These are the activations of a small neural network, seen along a few directions. Each row is one input.
Each table varies a few parts of the input and shows all the possible inputs, shuffled.
A made-up example of a description, with smaller parts first: one of 8 places around a ring, together with either a single point or one of 11 places along a line or (one of 3 separate values, together with one of 4 places along a line).
Shared parts are said once, and a part with two or three values counts as separate values.
In the rows, zero is written as 128.

Other details of the inputs shift rows strongly along two fixed directions, in all tables alike. That doesn't count.

A family of inputs:
r1: [106 151 129 137 119 110 107 126 108 139 131]
r2: [ 86 176 126 167 121 120 113 143 100 155 133]
r3: [124 144 132 146 148 134 124 210  78 165 156]
r4: [162  73 133 106 110 114 158 141 159 101 120]
r5: [198  59 100 131 131 127 140 151 141  85 123]
r6: [ 80 181 157  82 126 137  95  60 125 156 132]
r7: [161 124 108 111 146 153  91  90 114  92 139]
r8: [208  60 100 118 155 164 119 105 138  76 128]
r9: [177  88 111 115 130 143 148 136 148  76 130]
r10: [181  79 113 120 135 150 155 133 154  85 128]
r11: [ 86 140 135 189 105  81 154 194 118 174 113]
r12: [113 181 125 105 171 188  49  29  97 126 146]
r13: [115 133 116 170 105  97 141 184 116 145 124]
r14: [104 131 134 162 114 100 134 155 118 159 120]
r15: [ 74 205 154  77 144 151  76  37 115 142 138]
r16: [ 79 142 146 165  97  83 137 166 116 183 116]
r17: [109 140 139 123 119 113 147 137 141 140 121]
r18: [112 115 135 158  99  87 145 169 125 158 119]
r19: [109 135 128 152 107  95 129 157 116 152 124]
r20: [199  52 116 107 145 153 159 122 165  79 119]
r21: [ 98 138 153 115 114 115 139 117 141 154 121]
r22: [ 95 150 148 130 130 124 141 123 138 152 119]
r23: [148 125 116 121 152 151  99  90 120 113 133]
r24: [145 120 124 102 131 136  91  86 118 110 135]
r25: [115 116 132 150  94  85 140 170 124 153 121]
r26: [119 157 130  99 141 152 109  86 129 113 135]
r27: [100 156 134 135 112 117 142 146 131 142 127]
r28: [ 96 166 140 112 125 127 126 111 130 146 127]
r29: [176  79 118 123 137 151 154 132 154  91 125]
r30: [114 149 149 108 153 144 144 189 104 165 152]
r31: [120 113 134 152 117 114 171 169 147 139 116]
r32: [106 163 117 155 120 120 109 142 101 130 137]
r33: [109 143 132 128 117 120 145 141 137 138 125]
r34: [ 59 191 144 154 117 102 106 125  99 183 128]
r35: [ 90 160 129 176 117 114 124 158 104 159 127]
r36: [120 135 137 115 138 137 136 108 143 128 125]
r37: [145 126 125 101 150 165 121  84 142 106 133]
r38: [187  61 123 100 137 142 155 116 165  87 121]
r39: [108 147 123 153 113 104 125 155 112 149 126]
r40: [149  99 112 156 116 102 144 176 127 111 123]
r41: [112 178 144  56 158 175  70  11 125 123 140]
r42: [102 157 122 160 126 122 117 141 108 148 130]
r43: [156  92 103 166 110 102 152 191 125 106 124]
r44: [114 182 139  66 163 177  71  21 122 109 143]
r45: [183  76 115 106 131 136 155 135 155  79 124]
r46: [167 126 102 109 153 172  81  79 114  88 144]
r47: [105 125 154 119 115 115 145 124 146 152 118]
r48: [139 104 130 132 122 120 166 152 150 123 119]
r49: [152  98 111 156 123 116 144 163 128 121 123]
r50: [187  57 126 102 140 145 156 115 167  90 117]
Each input here is: one of 2 separate values, together with either a single point or (one of 4 places along a line, together with one of 6 places along a line).
The inputs of r3 and r30 match in every part but the choice among 2 separate values. If r11 is changed in the same way as r3 into r30, which row does it become?
Answer: r22
Change only the place on the line of 6 in r23. List by row number the other rows that result.
Answer: r2, r18, r34, r42, r49
Change only the place on the line of 4 in r17. List by row number the other rows that result.
Answer: r22, r36, r44
Change only the place on the line of 6 in r46. List by row number the other rows that result.
Answer: r5, r13, r19, r25, r39
Change only the place on the line of 4 in r29. List by row number the other rows that result.
Answer: r9, r10, r27

A family of inputs:
r51: [169 104 112  90 165 154  83  42 124  96 124]
r52: [ 72 169 134 167  77  64 143 167 131 169 117]
r53: [224  42  91  97 125 131 140 114 167  49 118]
r54: [111 134 137 134 109  93 194 167 157 137 114]
r55: [172 121 100 110 180 189  80  72 109  97 145]
r56: [ 60 160 144 159  85  65 148 174 114 166 111]
r57: [119 144 114 158 115  98 157 194 130 126 125]
r58: [225  36 101  99 127 174 172 117 186  60 128]
r59: [ 66 182 138 166 117  93 149 195 102 159 129]
r60: [175 120 118  95 183 174  88  71 107  77 153]
r61: [118  99 153 156 105  92 180 181 157 139 115]
r62: [ 55 174 160 146 105  88 178 174 134 171 111]
r63: [ 63 159 155 168 112  87 162 169 143 186 108]
r64: [160 117 128  79 176 174 105  50 149  98 119]
r65: [125  98 134 163  94  68 148 179 130 135 110]
r66: [230  13 116 104 142 163 167 116 172  57 129]
r67: [ 69 156 137 175  70  88 136 179 109 179 117]
r68: [ 78 189 179  58 157 150  58  72  82 194 166]
r69: [172 100 125  85 155 151  82  40 118  82 136]
r70: [ 73 211 167  78 167 162  81  19 108 149 141]
r71: [231  14 127  58 141 150 150 168 149  88 139]
r72: [176 117 115 102 174 180  75  71 112  80 154]
r73: [205  40  93 153 122 134 176 209 141  72 129]
r74: [239  11 105 115 133 134 126 113 157  51 124]
r75: [ 66 181 137 168 111  93 142 200 106 158 123]
r76: [ 60 177 153 154  91  86 174 169 153 170 116]
r77: [ 70 167 128 169  75  71 147 166 123 172 123]
r78: [173 122 104 107 184 183  76  71 117  93 141]
r79: [ 77 146 143 187  77  77 131 175 103 186 123]
r80: [205  58  91 142 131 115 186 197 153  67 127]
r81: [161 109 113  86 140 172  78  48 126  83 137]
r82: [222  22 104 109 153 164 164 114 175  70 120]
r83: [131  97 114 178  99  97 141 172 124 159 110]
r84: [212  34  88 149  86 111 174 181 161  87 117]
r85: [ 74 203 148  98 159 188  69  20 116 169 138]
r86: [ 73 157 162 126  81  62 172 231 116 217 132]
r87: [ 67 171 134 157  83  59 153 164 122 167 116]
r88: [ 74 170 141 179 115  81 139 200  99 165 129]
r89: [127 100 121 170 106  79 141 167 136 149 106]
r90: [109 134 138 137 102  93 186 172 162 136 109]
r91: [ 73 201 162  93 147 186  69  21 111 160 148]
r92: [ 81 198 132 107 152 157  41  16  93 159 137]
r93: [121 106 121 163 109  75 143 170 132 147 100]
r94: [ 69 220 147  80 145 176  85  18 126 145 147]
r95: [250  26  89 132 148 174 136 153 127  59 143]
r96: [164 110 118  82 143 166  73  47 134  79 132]
r97: [ 82 189 162  63 167 153  62  71  89 201 149]
r98: [155 117 136  69 158 187 105  49 157  80 131]
r99: [124 126 116 170 136 101 146 194 119 140 116]
r100: [ 71 145 145 184  82  66 137 173 107 178 124]
r101: [ 86 171 122 192 119 113 132 191  90 190 126]
r102: [ 83 189 120 179  97 110 143 193 101 174 135]
r103: [ 73 210 166  79 161 163  72  22 114 147 136]
r104: [217  25  97 165 125 122 175 211 135  76 134]
r105: [155 122 135  64 161 181 109  54 152  80 124]
r106: [ 72 208 143  82 140 153  44  26 101 135 132]
r107: [215  42  91 157 118 146 172 214 135  79 127]
r108: [171 138 102  92 165 182  86  68 128  76 151]
r109: [ 75 174 131 178 135  90 142 185 101 174 124]
r110: [120 126 122 165 115 110 151 200 123 125 128]
r111: [207  53  84 152 118 126 181 200 149  74 132]
r112: [ 63 211 156  80 148 183  79  25 118 144 143]
r113: [ 66 210 156  84 141 194  75  27 118 151 142]
r114: [114 117 138 147 131  96 182 166 147 151 107]
What do these inputs look like to the network?
Answer: one of 4 places along a line, together with either a single point or (one of 3 separate values, together with one of 5 places along a line)
The inputs of r55 and r104 match in every part but the place on the line of 4. If r82 is changed in the same way as r55 into r104, which row does it become?
Answer: r66
The inputs of r90 and r105 match in every part but the place on the line of 4. If r87 is changed in the same way as r90 into r105, which row does it become?
Answer: r56
Change only the choice among 3 separate values in r98. List by row number the other rows that result.
Answer: r96, r110
Start at r89 and move only the place on the line of 4, one step at a time. The first step leads to r74. Which rows follow, in order?
Answer: r96, r52

A family of inputs:
r115: [130 109 119 157 103 105 169 180 147 121 116]
r116: [ 73 179 145 146 124 110 142 173 110 177 132]
r117: [189  67 110 118 133 134 134 148 131  93 131]
r118: [ 40 235 147 127 125 129  76  67  96 170 137]
r119: [ 67 187 140 153 115 108 149 154 126 164 123]
r120: [ 70 168 136 170 100  90 127 142 117 170 117]
r121: [134 103 123 161 112 108 178 183 147 120 115]
r122: [186  69 112 123 135 129 126 141 129  99 130]
r123: [138 117 155  48 145 159 113  36 159 117 127]
r124: [151  77 118 165 107  92 155 193 127 138 118]
r125: [152 139 129  83 176 189  83  61 113 107 150]
r126: [147 137 116  94 152 165  73  39 125  92 135]
r127: [186  75 113 118 138 146 140 149 137  97 134]
What do these inputs look like to the network?
Answer: either a single point or (one of 2 separate values, together with one of 6 places along a line)
Change only the choice among 2 separate values in r125. List by row number the other rows that result.
Answer: r121
Change only the place on the line of 6 in r121. List by row number the other rows that result.
Answer: r115, r118, r119, r120, r126

A family of inputs:
r128: [188  93  99 106 163 166  92  59 137  56 127]
r129: [148  52 143 136 106 105 226 164 202 125  93]
r130: [191 101 100  99 153 175 101  58 145  52 134]
r131: [198  29 108 150 107  88 163 191 145 107 110]
r132: [170 122 100 104 157 167  86  53 127  75 132]
r133: [199  55 108 142 141 126 172 205 139 101 126]
r134: [123 150 111 139 124 130 117 108 126 113 129]
r135: [107 101 139 173  69  72 175 213 137 166 112]
r136: [ 84 195 146 119 165 152  85  98  88 159 146]
r137: [ 44 207 179  77 116 101 137 118 132 172 131]
r138: [ 65 200 146 139 139 130 117 147  97 183 144]
r139: [ 72 188 151 116 119 127  80  76  98 171 140]
r140: [129 104 110 175  85  97 183 193 153 117 111]
r141: [ 79 137 142 176  80  61 151 195 115 189 118]
r142: [ 68 202 148 136 136 135 117 143  96 176 146]
r143: [195  72 114  90 159 157  78  58 128  79 130]
r144: [118 169 133  98 157 184  97  95 111 135 148]
What do these inputs look like to the network?
Answer: either one of 2 separate values or (one of 3 separate values, together with one of 5 places along a line)
Start at r135 and move only the place on the line of 5, one step at a time. The first step leads to r139. Which rows follow, in order?
Answer: r141, r131, r143
Change only the choice among 3 separate values in r131. List by row number the other rows that result.
Answer: r132, r133

A family of inputs:
r145: [ 97 182 142  95 142 161  72  35 119 133 137]
r146: [ 68 169 140 157  91  79 117 130 115 168 119]
r147: [198  40 116 106 120 136 143 119 162  77 121]
r148: [ 48 204 154 141 116 123 134 136 121 192 129]
r149: [172 116 108 110 156 171 122 109 134  84 140]
r150: [116 128 130 145 104 100 160 190 127 136 127]
r151: [ 65 190 155 132 132 128  99 133  89 206 142]
r152: [175  67 121 137 142 136 186 181 156  99 121]
r153: [136 134 124 102 146 142  82  46 126 108 124]
r154: [208  71  99 111 139 150 147 148 143  62 135]
r155: [127 137 123 113 119 138  91  68 124 114 130]
r156: [167  97 132  84 147 149 133 111 141  97 136]
r157: [148 135 115  93 143 152  79  62 119  96 138]
r158: [113 116 140 169 116  93 165 236 106 172 131]
r159: [175  92 100 148 138 130 110 156 104 111 138]
r160: [ 86 143 154 136  97  85 163 169 138 178 120]
r161: [156  98 126 119 152 156 123  79 146 105 123]
r162: [ 68 190 155 100 143 131  73  43 115 161 124]
r163: [ 38 230 157 135 134 131 118 123 103 186 136]
r164: [ 45 211 151 139 120  92 119 143 103 181 128]
r165: [174  81 123 117 151 152  96 106 116 115 136]
r166: [146 119 119 143 141 130 121 176  99 133 144]
r167: [123 154 136  97 145 157 117 106 127 116 141]
r168: [163 108 100 138 134 147 127 124 138  89 127]
r169: [144 158 108  94 152 179  66  45 116  89 143]
r170: [112 124 146 131 125  95 165 174 139 142 117]
r171: [170  73 106 148 116  94 157 168 147  97 113]
r172: [139 145 112 121 157 169  94  67 121 104 134]
r173: [116 109 117 190  77  70 172 206 138 138 106]
r174: [124 151 137  91 137 161 113  85 133 128 137]
r175: [ 96 107 145 171  76  52 179 206 143 166 106]
r176: [ 68 192 153 120 143 150 119  89 121 174 131]
r177: [148 135 110 116 146 169  88  52 130  95 131]
r178: [190  46  99 151  97 102 172 192 151  85 119]
r179: [139 150 138  57 165 188  86  48 123 103 150]
r180: [ 56 170 161 138 106  85 150 160 130 195 113]
r181: [163  82 107 156 128 130 146 132 147 102 112]
r182: [167  84 111 154 133 128 178 184 146 103 123]
r183: [ 83 164 141 149 101  81 151 184 115 159 130]
r184: [148  96 111 166 118 108 122 164 107 138 127]
r185: [193  52 121  95 120 141 163 138 162  96 126]
r186: [108 126 134 162 109 105 158 158 139 147 114]
What do these inputs look like to the network?
Answer: one of 6 places around a ring, together with either a single point or one of 6 places along a line
The inputs of r164 and r171 match in every part but the place on the ring of 6. If r154 is changed in the same way as r164 into r171, which row does it become?
Answer: r169
The inputs of r185 and r150 match in every part but the place on the ring of 6. If r160 is changed in the same way as r185 into r150, which row does it become?
Answer: r183
Which other rows agree with r146 in the place on the ring of 6? List them by row number.
Answer: r153, r155, r173, r177, r181, r184
Change only the place on the line of 6 in r167. List by row number the other rows that result.
Answer: r152, r156, r163, r170, r179
Change only the place on the ring of 6 in r184. List by row number the other rows that result.
Answer: r151, r158, r159, r165, r166
Change only the place on the line of 6 in r175. List by row number the other rows that result.
Answer: r145, r147, r161, r162, r186

A family of inputs:
r187: [147 113 133  89 140 137 115  97 133 121 132]
r188: [ 50 207 170 100 128 125 137 105 136 167 130]
r189: [152 116 120 117 136 136 122 159 109 134 144]
r190: [ 55 191 162 120 117  98  97 116  98 185 132]
r191: [117  85 140 158  84  67 186 194 159 148  98]
r192: [165  81 108 170 126 114 170 211 132 118 125]
r193: [124  76 137 162  80  69 199 201 167 143 101]
r194: [ 84 176 129 163 127 124 102 115 100 155 129]
r195: [129 157 122  93 141 154  42  17 105 106 139]
r196: [192  87 103  90 151 171  84  34 139  67 127]
r197: [ 76 190 152 117 139 142 120 140 105 177 144]
r198: [ 99 157 129 140 105 115 145 118 147 122 119]
r199: [113  97 148 142  95  91 178 154 162 144 106]
r200: [185  70 106 125 123 139 130 101 156  81 117]
r201: [211  78  90 109 155 177 126  99 150  43 132]
r202: [ 95 184 141 111 140 140  78 116  79 160 153]
r203: [181  63  98 148 103  99 145 149 144  93 114]
r204: [147 115 111 155 138 129 156 185 125 114 131]
r205: [106 125 135 131  98  87 140 137 137 149 113]
r206: [101 145 154 105 131 120 160 133 148 147 122]
r207: [180 115  90 117 154 161  67  72 105  85 141]
r208: [205  46 115  80 130 146 110  75 152  66 125]
r209: [ 90 184 133 115 129 140 104  64 129 128 127]
r210: [ 71 209 125 148 127 124  48  85  70 156 142]
r211: [ 60 201 155 130 122 126 153 175 118 171 141]
r212: [113 137 116 174 114 111 139 166 119 140 122]
r213: [158  95 128 126 134 142 150 174 130 131 138]
r214: [ 64 210 141 144 149 146  83  99  83 173 144]
r215: [165 103 106 141 151 144 110 143 107 110 137]
r216: [214  75  89 108 161 179 117  91 142  46 132]
r217: [217  57 118  79 169 192 129 107 141  77 145]
r218: [213  84  92 106 171 175  69  85 100  63 152]
r219: [ 74 149 163 136 107  88 172 171 142 183 114]
r220: [175  66 109 141 110 118 162 141 162  92 112]
r221: [134 173 117  97 182 202  41  33  90 116 158]
r222: [157 157 111  84 184 207  80  54 118  76 154]
r223: [162  77  98 184 110  97 151 197 126 114 114]
r224: [157  72 138 118 125 112 162 156 153 126 115]
r225: [112 105 144 135  95  91 179 156 165 143 106]
r226: [ 69 187 157 100 123 128 127  77 143 150 120]
r227: [ 96 140 158 119 123 113 141 131 137 165 124]
r228: [136  96 131 160 112  98 175 235 124 157 126]
r229: [ 57 199 148 136 117 125  92  65 115 165 124]
r230: [177  77  94 172 122 104 149 208 115 113 129]
r231: [ 80 136 166 139 108  91 172 167 142 178 115]
r232: [ 72 160 153 132  94  92 178 148 160 149 111]
r233: [ 79 201 126 139 140 147  63  71  89 153 139]
r234: [126 120 136 139 122 116 188 220 135 143 129]
What do these inputs look like to the network?
Answer: one of 6 places around a ring, together with one of 8 places along a line
The inputs of r218 and r204 match in every part but the place on the line of 8. If r202 is changed in the same way as r218 into r204, which row does it become?
Answer: r234
The inputs of r227 and r231 match in every part but the place on the line of 8. If r213 is changed in the same way as r227 into r231, which row does it become?
Answer: r217
Change only the place on the ring of 6 in r203. List by row number the other rows that result.
Answer: r187, r189, r205, r207, r230
Change only the place on the line of 8 in r216. List by row number the other rows that result.
Answer: r194, r201, r207, r210, r212, r223, r233
